Each row below holds a small network's activations on one input, seen along a few directions.
Each table varies a few parts of the input and shows all the possible inputs, shuffled.
Descriptions start from the smaller parts, as in this example, which fits no table here: one of 2 separate values, together with either a single point or one of 11 places around a ring or (one of 4 places along a line, together with one of 5 places around a ring).
Shared parts are said once, and a part with two or three values counts as separate values.
(in the rows, 128 means zero)

Other details of the inputs vary at random and push rows far along three fixed directions, the same in every table; ignore that.
These rows show it; all are for the same input, with only those details redrawn:
[142  70 110 145 135 115 110  98 158 141  80 131]
[140 233 175  91 138 173 105 182  45 131 167 126]
[128 170 101  76 111 149 141 202  77 145 162 107]
[139 208 224 159 170 162  73 104  89 112 132 173]
[139  72 111 148 135 114 111  98 161 139  82 135]
[125  84  81 120 119 119 138 143 143 144 113 124]
[139  72 111 147 135 114 111  98 160 140  82 134]
[135 142 143 132 139 139 109 129 115 133 122 140]

Table:
x1: [130 232 177  75 156 161 127 148  43 119 172  90]
x2: [ 12 119  82 173 118 112 200 160 173 101 194 194]
x3: [112  79 115 146 123 108 112  86 154 140  73 121]
x4: [ 19 123  85 163 135 114 202 155 185  96 194 189]
x5: [173 110  76  48 129 128 147 153  88 155 126  53]
x6: [119 108  38  70  73 115 167 205  81 162 156  84]
x7: [139 141 152 129 170 136 121 103 131 115 130 138]
x8: [152  98 102 116  95 118 146 144 166 129 122 108]
x9: [166 105  92  83  62 120 142 168 118 152 127  70]
x10: [148 140 183 157 177 138  87  78 146 115  99 156]
x11: [190 170 148  82 117 144 114 143 115 129 123  78]
x12: [ 47 157 129 191 132 125 169 156 136  98 205 215]
x13: [117 137 186 170 139 122  83  62 110 123  91 144]
x14: [165  73 132 145  96 110 115  97 175 131  86 115]
x15: [139  97 125 106 154 122 115  83 147 131  81  94]
x16: [146 136 183 167 160 136  80  81 130 122  94 160]
x17: [153  90 112 127  72 108 138 129 128 137 130  96]
x18: [113 163 155 162 138 126 164 123 154  88 186 152]
What do these inputs look like to the network? -> one of 3 separate values, together with one of 6 places along a line
Start at x5 and move only the place on the line of 6, one step at a time. The first step leads to x7. Which rows follow, in order? -> x10, x16, x12, x6
Which other rows does x10 become when the choice among 3 separate values takes its other values? List them by row number. -> x4, x8

Table:
x19: [ 51 166 152 174 145 142 138 138 122 104 171 219]
x20: [170  72  87  83  70  95 132 155 127 164  85  41]
x21: [142  98  78  70 126 136 113 178  93 164 109  91]
x22: [124 142  92  76 142 158 139 159  88 150 156 115]
x23: [124  20 109 147 148 108 113  43 163 147  61 130]
x24: [ 90 127 123 116 178 133 142  74 182 103 125 160]
x25: [ 87 168 106 133  67 127 177 197 119 120 187 140]
x26: [158  11  31  96 110  78 186 112 232 128  95  70]
x27: [208 170 207 138 134 157  49  45 136 122  70 103]
x28: [177 143  84  55  71 155 142 187  98 153 159  85]
x29: [156 158 207 129 172 138  52  78  71 141  63 107]
x30: [ 80  38  92 179 162 110 142  57 200 122 114 180]
x31: [ 63 120 121 194 180  92 160 125 153 107 134 159]
x32: [ 96 178 168 136 139 153 112 126  84 127 136 167]
x33: [216 173 225 134 147 123  68  82  99 124  69  83]
x34: [176 138  90  89  96 125 139 180 109 136 141  72]
x35: [ 92 167 179 197 127 110 155 133 131  88 197 168]
x36: [159 166 175 136 103 144  98 141 102 125 134 140]
x37: [121 199 123  97  80 152 159 234  88 127 209 135]
x38: [ 71 105 107 183 162 123 145 119 165 109 145 194]
The inputs of x33 and x31 match in every part but one. If x27 is changed in the same way as x33 into x31, which row does it become? -> x30
What do these inputs look like to the network? -> one of 2 separate values, together with either a single point or one of 9 places around a ring

Table:
x39: [113 209 125 109  90 150 159 212  82 117 214 120]
x40: [ 90 160 123 124 140 158 147 172 133 120 168 156]
x41: [109 204 155  96 105 152 165 184  92 113 194 118]
x42: [ 63 132 144 190 171 121 156  76 188  84 159 183]
x43: [100 151 101 125 151 131 180 148 118 112 184 133]
x44: [164  44  91 140 114  96 122 104 178 138  76 139]
x45: [184  49  89  95 103 122 127 107 139 160  77  49]
x46: [182 224 224 144 157 165  59 123  72 125 118 134]
x47: [169 103  50  47  87 114 123 193  72 193  91  70]
x48: [163 133 131 128 107 124 113 137 117 134 132 109]
x49: [136 102  79 144 113 107 148 149 138 140 136 139]
x50: [208 132 185 112 116 128  66  78 101 135  71  89]
x51: [131 124 125  99 165 122 102 106  88 144  98 107]
x52: [129  94 147 176 134 103 148  89 176 109 128 158]
x53: [155 101  93 100 100 116 122 157 147 151  98 118]
x54: [133  93 164 204 132 109 113  69 171 103 125 178]
x55: [ 58  98 116 187 158 119 140 117 140 124 151 204]
x56: [170  64  84  97  98 116 142 131 145 151  87  49]
x57: [108  80 155 214 129 104 125  64 184  94 136 194]
x58: [173 164 180 116 117 136  67 100  61 144  99 106]
x59: [181 157 186 100 178 144  72  58  99 120  79  94]
x60: [167 219 241 134 147 166  77 101  77 117 126 101]
x61: [147  73 131 157 105 108 102  72 194 123  79 127]
x62: [150 137 162 127 177 121 114  73 126 108 110 131]
x63: [176  78  74  70 128 143 119 155 122 160  96  82]
x64: [ 90  86  52  94 129 107 181 140 166 126 147 101]
x65: [192 184 207 136 128 157  60  85  97 126  97  99]
x66: [ 83  65  54 132  92 104 134 134 120 164  90 124]
x67: [182 162 211 110 127 146  85  85 112 128  86  81]
x68: [108 192 115  95 132 160 148 211  99 132 180 127]
x69: [140 198 170  89 145 167  93 165  92 131 143 126]
x70: [ 87 120 116 175 169 116 159  92 166  98 152 155]
x71: [133  59  43  69 109 124 151 173 143 157 118  96]
x72: [114 201 157  97 106 154 165 178  84 111 198 121]
x73: [ 55 138 112 129 133 144 125 153  88 138 138 155]
x74: [ 78 141  64 121  92 117 201 215 139 115 205 176]
x75: [180  93  49  48 111 131 138 193 105 179 103  60]
x76: [ 55  82  80 140 141 111 138  87 126 136 102 125]
x77: [ 85  55 143 207 137  95 132  58 167 118 117 177]
x78: [ 50 205 163 123 113 160 140 164  50 121 186 139]
x79: [ 69 142  80 125  70 111 198 200 144 109 215 153]
x80: [140 163 176 120 163 152 100 135 134 122 116 159]
x81: [151 135 112 120 119 125 127 162 117 138 139 140]
x82: [168 167 181 116 183 148  81  68 116 124  86  92]
x83: [173  50  65 101  96 109 123 133 173 160  49  85]
x84: [125  95  78 114 152 106 163 115 137 127 140 115]
x85: [ 74 125 146 230 142 112 149 115 195  96 149 222]
x86: [ 81 117 158 220 116 107 142  84 195  89 156 194]
x87: [ 65 192 123 114  83 137 140 186  59 131 177 133]
x88: [147  73  86  96 130 128 128 149 139 148 110 119]
x89: [144  95  85  74 144 115 139 118 149 136  91  80]
x90: [158 137 197 155 141 123 107  75 124 109 114 138]
x91: [ 92 194 130 123 148 167 148 199  93 120 205 153]
x92: [103 108 153 177 127 110 151  93 199 106 122 156]
x93: [161 140 175 153 137 122  89 101 151 127  81 153]
What do these inputs look like to the network? -> one of 5 places around a ring, together with either one of 2 separate values or one of 9 places around a ring
Which other rows agree with x48 in the place on the ring of 5? List them by row number. -> x39, x50, x54, x57, x58, x61, x65, x79, x86, x87
Which other rows does x77 become when the choice among 2 separate values takes its other values? List them by row number. -> x78
Which other rows does x76 become when the choice among 2 separate values takes its other values? List them by row number. -> x51
Which other rows does x49 become when the place on the ring of 9 takes its other values? List them by row number. -> x44, x46, x53, x74, x81, x83, x85, x93
